These are the activations of a small neural network, seen along a few directions. Each row is one input.
Each table varies a few parts of the input and shows all the possible inputs, shuffled.
A made-up example of a description, with smaller parts first: line(4) and (point or ring(11) or (values(3) and ring(8))).
Shared parts are said once, and a part with two or three values counts as separate values.
In the rows, zero is written as 128.

Other details of the inputs vary at random and push rows far along two fixed directions, the same in every table; ignore that.

Rows:
r1: [162 153 106 131 142 149 129 140 136 116 107]
r2: [128 121 120 138 127 122 127 139 133 121 134]
r3: [117 133 121 132 128 135 127 127 132 117 129]
r4: [134 125 189 124 138 118 181 127 122 159 190]
r5: [115 126 124 140 125 123 146 115 137 124 154]
r6: [138 127 107 133 131 128 115 138 135 118 109]
r7: [133 129 116 124 128 138 116 124 128 119  91]
r8: [109 128 134 137 119 122 136 129 133 113 146]
r9: [121 128 124 134 116 124 122 140 130 116 128]
r10: [138 123 117 125 121 128 113 136 120 125 104]
r11: [121 132 111 133 120 124 125 132 127 118 133]
r12: [134 130 116 132 120 130 115 131 133 107 101]
r13: [121 134 120 128 128 130 131 123 137 118 133]
r14: [125 128 109 135 125 137 116 130 128 115 109]
r15: [125 130 117 134 114 119 123 140 129 117 130]
r16: [124 134 115 130 131 131 123 123 133 125 140]
r17: [122 134 110 131 128 127 128 124 132 120 135]
r18: [110 128 128 141 122 131 140 121 137 116 142]
r19: [129 135 118 128 118 129 112 137 132 110 105]
r20: [123 128 112 137 129 137 125 120 130 129 139]
r21: [138  96 205  79 142 111 157  98  88 207 140]
r22: [155 149 111 135 140 153 126 147 132 119 110]
r23: [125 122 129 136 129 128 126 137 135 114 128]
r24: [126 132 116 133 116 117 123 136 132 116 127]
r25: [127 134 119 141 128 116 121 143 135 126 130]
r26: [130 125 126 134 130 125 126 133 139 114 126]
r27: [112 126 143 130 129 129 137 121 129 133 157]
r28: [132 127 109 126 132 137 121 121 121 133 114]
r29: [119 130 124 134 125 140 127 121 135 124 131]
r30: [136 135 103 120 136 150  98 131 121 132  97]
r31: [148 128 110 117 127 144  94 137 118 119  65]
r32: [164 151 104 129 143 152 122 145 128 121  99]
r33: [102 124 168 146 125  91 160 124 142 133 196]
r34: [114 125 135 139 121 120 145 116 139 115 146]
r35: [100 112 160 149 112 105 156 128 133 119 185]
r36: [142 146 136 137 135 136 159 134 146 119 152]
r37: [116 118 140 135 123 112 149 114 127 132 158]
r38: [159 105 165  65 152 122 120 110  71 209 103]
r39: [114 132 134 134 127 131 135 124 139 122 150]
r40: [119 128 117 138 127 139 122 123 130 127 135]
r41: [155 101 175  76 148 122 133  99  84 210 124]
r42: [146 147 131 133 136 144 148 139 143 120 133]
r43: [122 125 115 137 123 126 130 125 127 120 132]
r44: [131 129 118 133 121 134 113 132 133 105  98]
r45: [123 130 122 132 125 134 136 117 140 122 126]
r46: [111 112 150 142 126 113 148 134 134 127 170]
r47: [106 115 159 145 126 109 156 127 141 117 179]
r48: [138 133 112 120 121 137 100 142 123 117  85]
r49: [113 124 135 132 121 121 135 129 124 126 148]
r50: [112 126 144 128 127 123 145 120 133 128 152]
r51: [124 132 128 129 117 118 125 132 133 115 127]
r52: [103 132 130 144 115 119 142 127 144 102 155]
r53: [170 110 140  69 152 145  95 115  75 197  54]
r54: [101 122 147 139 125 117 151 121 129 130 179]
r55: [140 136  98 119 138 147 100 129 120 132 100]
r56: [120 134 119 131 120 124 129 127 136 111 129]
r57: [125 132 121 131 125 139 131 117 141 124 130]
r58: [130 139 118 134 131 126 109 139 137 119 107]
r59: [145 136 108 110 137 147 103 126 125 133  92]
r60: [123 132 123 141 128 121 120 144 135 125 128]
r61: [124 130 114 135 124 137 119 128 132 110 106]
r62: [114 131 129 139 122 136 139 119 144 119 143]
r63: [119 133 131 144 128 105 133 136 139 127 150]
r64: [143 128 108 124 122 131 107 134 123 120  90]
r65: [153  94 198  61 143  98 142 104  67 222 133]
r66: [149 137 109 116 138 139  90 144 121 133  68]
Each input here is: ring(6) and (point or (values(2) and line(5))).
- The inputs of r14 and r61 match in every part but the ring(6) part. If r30 is changed in the same way as r14 into r61, which row does it become? => r27
- The inputs of r2 and r23 match in every part but the ring(6) part. If r11 is changed in the same way as r2 into r23, which row does it become? => r8
- Which other rows does r66 become when the values(2) part takes its other values? List them by row number. => r23
- Which other rows does r13 become when the ring(6) part takes its other values? List them by row number. => r3, r17, r38, r50, r54
- Which other rows does r9 become when the ring(6) part takes its other values? List them by row number. => r15, r19, r24, r48, r51

Rows:
r67: [117 124  98 116 119 156 108 103 121 127  89]
r68: [187 117 140  87 142 138 126 135  92 166  79]
r69: [106 129 139 137 127 108 154 111 149 122 179]
r70: [182 130 158  90 143 124 129 142 103 161  89]
r71: [111 107 187 125 140 116 171 115 113 167 209]
r72: [118 120 164 149 127 119 175 134 131 136 208]
r73: [ 51 123  63 200  71 101  76 149 174  20 116]
r74: [114 163  55 181 116 176 100 154 181  41  93]
r75: [141  84 129  71 118 102  42 129  69 169  15]
r76: [144 106 143  78 141 143 109  96  95 184  85]
r77: [ 50  77 182 149  84  47 142 124 119 120 213]
r78: [115 153  62 165 128 167 107 142 166  65 108]
r79: [ 44  76 181 155  78  39 154 131 122 116 231]
r80: [143 131  91 123 136 144 108 122 117 141  98]
r81: [148 113 166 109 131 128 144 118 113 150 106]
r82: [106 173  56 182 119 158 102 158 192  43 105]
r83: [129 137  97 116 131 139 108 115 130 120  95]
r84: [181 138 126 107 135 127 127 152 118 136  87]
r85: [154 144  93 123 140 128 108 134 127 137 100]
r86: [146 139 149 117 137 137 120 141 128 142 101]
r87: [153 113 136  84 146 142 110 105  92 180  97]
r88: [126 178  65 186 120 154 113 171 183  46 122]
r89: [167 129 126 112 133 145 126 136 115 129  90]
r90: [ 91 124 203 165 111  81 207 126 157 110 230]
r91: [121 126  98 116 125 152 112 104 119 124  97]
r92: [166 130 161  93 150 134 121 137 107 168  93]
r93: [105 111 186 114 125  93 175  97 112 170 211]
r94: [103 130 134 147 119 103 161 117 135 128 194]
r95: [144 117 143 116 148 135 135 130 105 169 139]
r96: [134 132  80 123 127 154 102 119 113 129  87]
r97: [144 128 144 105 142 116 129 116 114 165 136]
r98: [165 129 150  82 159 136 110 130 101 181  84]
r99: [123 124 152 137 131 134 153 127 131 126 163]
r100: [103 122 142 139 130 139 142 120 138 127 157]
r101: [142 162  88 167 128 140 127 166 159  85 131]
r102: [163 137 137 112 137 125 130 141 125 127  88]
r103: [ 82 126 157 151 114  99 167 106 163 116 209]
r104: [122 113 139 105 131 136 131  99  98 162 132]
r105: [ 93 164  19 194 109 167 106 131 191  20 115]
r106: [114 133 163 146 138 110 161 135 140 137 198]
r107: [161 143 116 120 149 134 115 152 122 149 105]
r108: [159 126 128 114 134 141 129 130 119 124  87]
r109: [170 122 148  91 149 152 115 131  94 171  94]
r110: [ 94 125 140 132 112 114 148 103 142 124 166]
- Describe the family of inputs behind these rows. => line(4) and (point or (values(2) and line(5)))
- The inputs of r70 and r102 match in every part but the line(4) part. If r104 is changed in the same way as r70 into r102, which row does it become? => r91
- The inputs of r93 and r83 match in every part but the line(4) part. If r87 is changed in the same way as r93 into r83, which row does it become? => r105
- Which other rows does r74 become when the line(5) part takes its other values? List them by row number. => r67, r76, r81, r100
- Which other rows agree with r85 in the line(4) part? List them by row number. => r68, r72, r79, r80, r84, r94, r95, r96, r101, r107
- Which other rows does r102 become when the values(2) part takes its other values? List them by row number. => r108

Rows:
r111: [115 144  98 174 108 121 130 161 147  73 167]
r112: [ 62 135 123 171 108 130 168 106 146  84 216]
r113: [126 127 144 105 128 125 141 111 124 164 150]
r114: [159 145  83 101 133 157  87 122 125 151  56]
r115: [131 129 122 166 120 111 135 147 129 109 161]
r116: [155 126 149 114 143 104 123 143 101 165 107]
r117: [178 147  76 102 146 140  92 148 115 143  48]
r118: [168 116 218 101 143 133 195 111 120 162 144]
r119: [183 127 116  88 151 125 108 134  92 183  66]
r120: [ 77 129 136 152  95 104 161 100 146  90 205]
r121: [ 99 135 132 141 143 148 146 113 142 132 190]
r122: [178 161 104 123 134 185 124 146 150  84  50]
r123: [145 124 138 130 132 111 130 146 108 143 137]
r124: [121 132 147 125 127 113 113 144 135 121 113]
r125: [116 140 136 154 127  96 147 150 138 116 160]
r126: [121 111 162  91 119 110 140  92 101 160 137]
r127: [140 128 208 126 132 130 206 117 141 133 176]
r128: [158 155  62 123 136 141 100 155 137 110  72]
r129: [ 91 128  96 164 109 117 119 125 170  59 128]
r130: [129 116 157 123 119 120 116 144 117 148 119]
r131: [127  91 210  70 150 119 158  76  62 233 150]
r132: [100 120 163 147 109 109 142 144 137 120 173]
r133: [150 136 110 123 135 135  75 151 131 122  43]
r134: [116 148 117 157 124 104 137 156 145  97 149]
r135: [100 153  89 156 108 138 132 127 166  88 165]
r136: [141 133  76 125 113 142  89 106 129 113  58]
r137: [118 127 147 121 158 146 142 104 123 172 162]
r138: [ 97  90 134 146 107 118 143 120 132 118 149]
r139: [110 154 101 169 114 110 131 162 157  77 153]
r140: [190 136  76 108 158 160  79 136 110 147  57]
r141: [ 90 130  97 156 107 118 116 128 161  55 135]
r142: [ 91 125 160 139 148 134 169 105 139 151 216]
r143: [154 129  99  89 125 143  86 103 103 146  42]
r144: [138 152  92 134 128 139  75 157 148  94  51]
r145: [144  89 203  95 128 108 125 129  87 201 125]
r146: [155  97 161  69 151 143 120  85  63 220  80]
r147: [132 117 151 115 159 145 138  99 112 188 148]
r148: [103 153  66 151 124 169 111 120 142  81 103]
r149: [162 167  21 152 145 174  72 156 156  76  63]
r150: [ 93 101 134 141 108 120 142 122 130 113 149]
r151: [139 127 207 124 132 131 206 117 141 131 177]
r152: [102 141 133 153 116 111 120 148 154  87 143]
r153: [156 114 150  86 135 126 126 100  98 205 107]
r154: [114 146  95 166 125 135 138 143 164  83 193]
r155: [119 104 149 105 128 109 119 113 121 129 112]
r156: [160 148  73 136 130 144  88 165 124  99  73]
r157: [145  82 170  80 142 106 110 101  96 179  84]
r158: [123 132 124 146 139 124 149 133 143 118 193]
r159: [114  88 163 101 122 118 138 115  96 156 131]
r160: [124 113 167 118 116 116 120 142 111 148 139]
r161: [ 79 120  97 163  96 131 131 135 148  62 155]
r162: [119 141 115 142 122 109 151 143 144 114 173]
- The inputs of r132 and r160 match in every part but one. If r113 is changed in the same way as r132 into r160, which row does it become? => r135
- The inputs of r121 and r147 match in every part but one. If r112 is changed in the same way as r121 into r147, which row does it become? => r146
- Describe the family of inputs behind these rows. => line(4) and (point or (values(2) and ring(6)))
- Which other rows agree with r123 in the line(4) part? List them by row number. => r114, r117, r125, r127, r129, r130, r131, r137, r143, r144, r149, r150
- A walk changes only the ring(6) part. It starts at r159 and steps to r148. List the rest of the walk in order. => r142, r158, r156, r132
